A small network was shown many inputs. Here are its activations along a few directions, one row for each input.
Each table varies a few parts of the input and shows all the possible inputs, shuffled.
Descriptions start from the smaller parts, as in this example, which fits no table here: one of 2 separate values, together with either a single point or one of 9 places around a ring or (one of 6 places along a line, together with one of 8 places around a ring).
Shared parts are said once, and a part with two or three values counts as separate values.

Other details of the inputs shift rows strongly along two fixed directions, in all tables alike. That doesn't count.

Rows:
x1: [ 45   6  19  -8  20 -17   8  12 -12 -28 -40  43   7  64  20]
x2: [-56  26  49  63  16 -72 -37  -1  50 -32  63 -20 -54 -42  -3]
x3: [-49  39  57  14  12 -61 -61  -1  -6 -14  82  11 -29 -35  -4]
x4: [-67  27  44   6  22 -57 -53 -28  11  -9  82 -11 -36 -21  27]
x5: [-57  24  65  -4  23 -32 -65 -48  20  -7  69 -12 -35 -36  -5]
x6: [ -1 -52  25  10  37  -4  14   4  -4 -35 -60  36  18  32   2]
x7: [-72  26  35  49  28 -69 -42  -2  36 -35  57 -30 -45 -46 -12]
x8: [-42  27  38   0  30  -7 -79 -34  35 -35  77 -11 -37 -58   1]
x9: [ -9  26 -57  19 -68  31  18  29 -41  91  84 -51   9 -77 -41]
x10: [ 82 -11 -91 -23 -79  68  95  44 -51  56 -37 -30  36  31 -14]
x11: [ 41   2  23 -28  -2 -23  17  16 -16 -49 -36  28  -3  69  22]
x12: [-34  21 -61   5 -77  47  19 -10  -8 110  57 -46  10 -76 -30]
x13: [ 29 -24  13   6   9 -28  28  23  20 -63 -76   4 -13  41   9]
x14: [-53  50  45  16  18 -63 -58  -8  -3 -24  87  -4 -33 -13   3]
x15: [-16  43 -39   1 -66  35   9   4 -47  98  57 -55  -6 -48 -78]
x16: [-84  -4  60  39  24 -50 -44 -25  41 -22  78  -3 -30 -36 -22]
x17: [-32  23 -39  -2 -70  34  25   2 -19 123  56 -53   1 -54 -41]
x18: [ 19 -21  31 -30  31  -3  -2  -3 -11 -15 -60  39  19  33  32]
x19: [-29  23 -53   0 -69  58  12 -28 -16  95  48 -55   2 -75 -40]
x20: [ 56 -14  13 -29  41  19 -17 -14  -6 -42 -42  21  29  25 -11]
x21: [-12  27 -76   4 -95  45  35  28 -16  73  77 -63 -27 -50  -7]
x22: [ 23 -20  14  -4  49  -1   9  -6  21 -44 -86  12   2  12 -38]
x23: [-64  17  36  12   9 -37 -60 -32  22 -12  74  11 -22 -65  32]
x24: [-30  25  41  10  22 -42 -65 -14  27 -22  98  -2 -13 -47  -8]
x25: [ 43  -8  -3 -10  29  18  -2   8  19 -39 -37  37   6  37  50]
x26: [ 14 -17 -11 -22  31   6  -5 -21   1 -34 -56  32  27  35  49]
x27: [ 36   0  26 -27  29  -8 -12   8  -8 -20 -50  42  26  48  -9]
x28: [ 31 -17   4 -22  39  22 -16  13   4 -42 -46  43  19  10  39]
x29: [ -3 -39  15  11  41  -9  14  -4   1 -44 -58  19  16  54   8]
x30: [ 61  -7   5  -5  28  -2   8  10   3 -40 -26  35  21  47  31]
x31: [ 27  -7 -15 -20  41  21 -11   7   5 -45 -42  24  18  33  43]
x32: [ 30 -21  20 -37   5 -15  17  -3  -2 -33 -44  20  -6  61  43]
x33: [ 45  -7  -5 -15  41   0  -2   7 -12 -48 -30  24  32  43  24]
x34: [ 31 -42 -73  -5 -46  92  93   9 -45  81 -81 -31  42  17 -76]
x35: [-22  29 -65   5 -65  60  10  17  -4  97  69 -52   1 -77 -35]
x36: [ 16 -25  16  12  39 -16  16  23  12 -40 -84  24  10   7  -9]
x37: [ 35 -47 -87   6 -87  60 105  36 -46  70 -64 -43  22  40 -34]
x38: [ 53 -14 -97 -10 -68  79  80  11 -34  91 -64 -11  42  17   7]
x39: [-62  18  47  38  27 -60 -43  -6  54 -24  50 -14 -39 -57 -34]
x40: [ 32 -15  21 -17  24 -10  10  -8   3 -12 -46  33   5  56  42]
x41: [ 29 -25  -4 -31  -1  -2  10 -15   8 -45 -48  29   4  42  55]
x42: [ 14 -44  14  21  27 -10  23  -1  11 -32 -54  30   4  58  12]
Each input here is: one of 6 places along a line, together with either one of 2 separate values or one of 5 places around a ring.
Question: Changing only the place on the line of 6 turns x35 into x31. The same change can be made to x12. Which row results?
Answer: x26
Question: Changing only the place on the line of 6 turns x32 into x18. The same change can be made to x41. Which row results?
Answer: x23
Question: Which other rows does x9 become when the place on the line of 6 takes its other values? List them by row number.
Answer: x10, x20, x24, x30, x33

Rows:
x43: [-21  31 -24   6 -55   5  11  18 -24  68  67 -36 -18 -38 -13]
x44: [ 12 -16  -3   0 -12   0  29  17 -16   3 -29   0   5  20 -19]
x45: [-23  -7  42 -10  47 -20 -37 -28  15 -42 -10  22  -6   9  17]
x46: [ 20 -15 -25  -7 -14  27  11  -2  -3   2 -10   9  14  12  23]
x47: [-38  22 -38  30 -43  12  13  15  -5  49  54 -55 -22 -49 -28]
x48: [  0 -24 -13  -6   0  27  15 -11  -1  27 -30   5  15   5   3]
x49: [ 14  -5 -18  -6 -17  11  23   7  -5  14 -22  13   8  23  29]
x50: [ 30   1 -23 -15  -4  20   5   9 -17  10  -1   4  28  15   0]
x51: [ 16  -9  -7  10  -4  -4  28  11 -22  10 -26   1  13  21 -23]
x52: [  9  -3  -6  -5   4  24   6  -4 -21  30 -24   4  26   7 -23]
x53: [ 24  -1 -17 -12  -4  19  13  -2   4   9 -32  -1  10  -7 -14]
x54: [  1 -26 -11  12 -13   1  35   5  -1   6 -29  -1   6  19   0]
x55: [  9  -3  39 -18  35 -19 -38  -8  10 -58  14  30  -5  12  29]
x56: [-13  -8  55 -12  44 -18 -39 -18  13 -38  -7  29  -4   9   6]
x57: [ 23  -3 -18   1  -2  17  22  11   6  -1 -28  -8  -1  13 -17]
x58: [-65  16  22  31 -13 -47 -22 -12  10  -3  76 -31 -41 -36 -12]
x59: [ 19  -8 -13   3  -1  16  19  26  -4   0 -26  -2   4   7 -15]
x60: [ 12  -7  -7 -19  -1  27  14 -13  -5  23 -29  -1  12   9 -19]
x61: [-12 -13  30   5  38 -25 -29 -15  35 -47 -11  28  -3  -6  31]
x62: [ -5  -9  48   4  26 -44 -19 -14  22 -55  -8  11 -19  27   4]
x63: [ 28  11 -14 -11  -8   5  18  14 -23  20 -15  10  17  24   7]
x64: [ 22  -5 -27 -17 -10  28  11   0 -15  -2 -14   0  14  12  15]
x65: [-12  -2  30  -4  43 -27 -34 -16  24 -55 -14  21  -5  -5  22]
x66: [ 29   7 -11 -18 -18   9  16   5  -9  12 -21   2   4  25  11]
x67: [-47  26  24  15  -4 -26 -42  -5  18   0  71 -15 -25 -64 -14]
x68: [-39  12 -35  39 -44  12  19  14   7  54  58 -46 -19 -51 -19]
x69: [  1   3  36  15  50 -32 -29   3  19 -54  -3  24  -6  14   4]
x70: [ 36  -1 -18 -21 -12  29  11  -4  -9   0 -11  -2  13  14   6]
x71: [-55  35  20  15 -14 -42 -40 -11   9   3  89 -20 -42 -34  19]
x72: [ 24   1 -17  -1   4  17   9   9 -12  15 -31   5  27  -7 -15]
Question: What do these inputs look like to the network?
Answer: one of 5 places along a line, together with either one of 2 separate values or one of 4 places along a line
Question: Changing only the place on the line of 5 turns x58 into x44. The same change can be made to x65. Which row results?
Answer: x67
Question: Which other rows does x52 become when the place on the line of 5 takes its other values? List them by row number.
Answer: x45, x48, x56, x60
Question: Which other rows does x51 become when the place on the line of 4 takes its other values? List them by row number.
Answer: x52, x69, x72
Question: Which other rows does x50 become when the choice among 2 separate values takes its other values? List them by row number.
Answer: x63

Rows:
x73: [-63  13 -35  24 -53  31   8 -16  -6  95  57 -64 -14 -88 -64]
x74: [ 72 -22 -74 -32 -29  79  58  15 -14  34 -87   1  42  26  12]
x75: [ 12 -10  78 -23  80 -45 -46 -27  14 -79 -46  50   8  47  -3]
x76: [-17  -2 -15   0   6  28 -15  -8   7   6  17  -7   8 -36  -4]
x77: [ 39 -30 -40  30 -32  11  94  54 -30  25 -93 -18  12  51 -59]
x78: [-40  -1  21  10  22  -2 -34 -19  25   7  24   2  -5 -47  -9]
x79: [-58 -20   5  66  -7 -44  23   9  33  -6   8 -39 -34 -28 -34]
x80: [ 23 -10  62 -25  46 -52 -32  -9   9 -96  -6  57  -9  78  74]
x81: [ -2  42  -6  -6 -39  -4 -14   9 -14  25  74 -23 -17 -31  -7]
x82: [  8  15  46 -11  45 -25 -48 -11   2 -50  23  28   0   7   8]
x83: [  2  34   1  -9 -14 -18 -14   4 -18  10  49  -2 -10   2  24]
x84: [-15  -8   7   1  -2 -16 -12 -20  24 -31  31  13 -19   9  63]
x85: [  65  -31  -61  -34  -11   65   53   16  -19   16 -106   18   42   52
   42]
x86: [-25  29  10   8 -12  -8 -20   4 -14  43  54 -14  -4 -42 -42]
Question: What do these inputs look like to the network?
Answer: one of 2 separate values, together with either a single point or one of 6 places along a line
Question: Changing only the choice among 2 separate values turns x82 into x76. The same change can be made to x83. Which row results?
Answer: x85
Question: Which other rows does x73 become when the choice among 2 separate values takes its other values? List them by row number.
Answer: x75
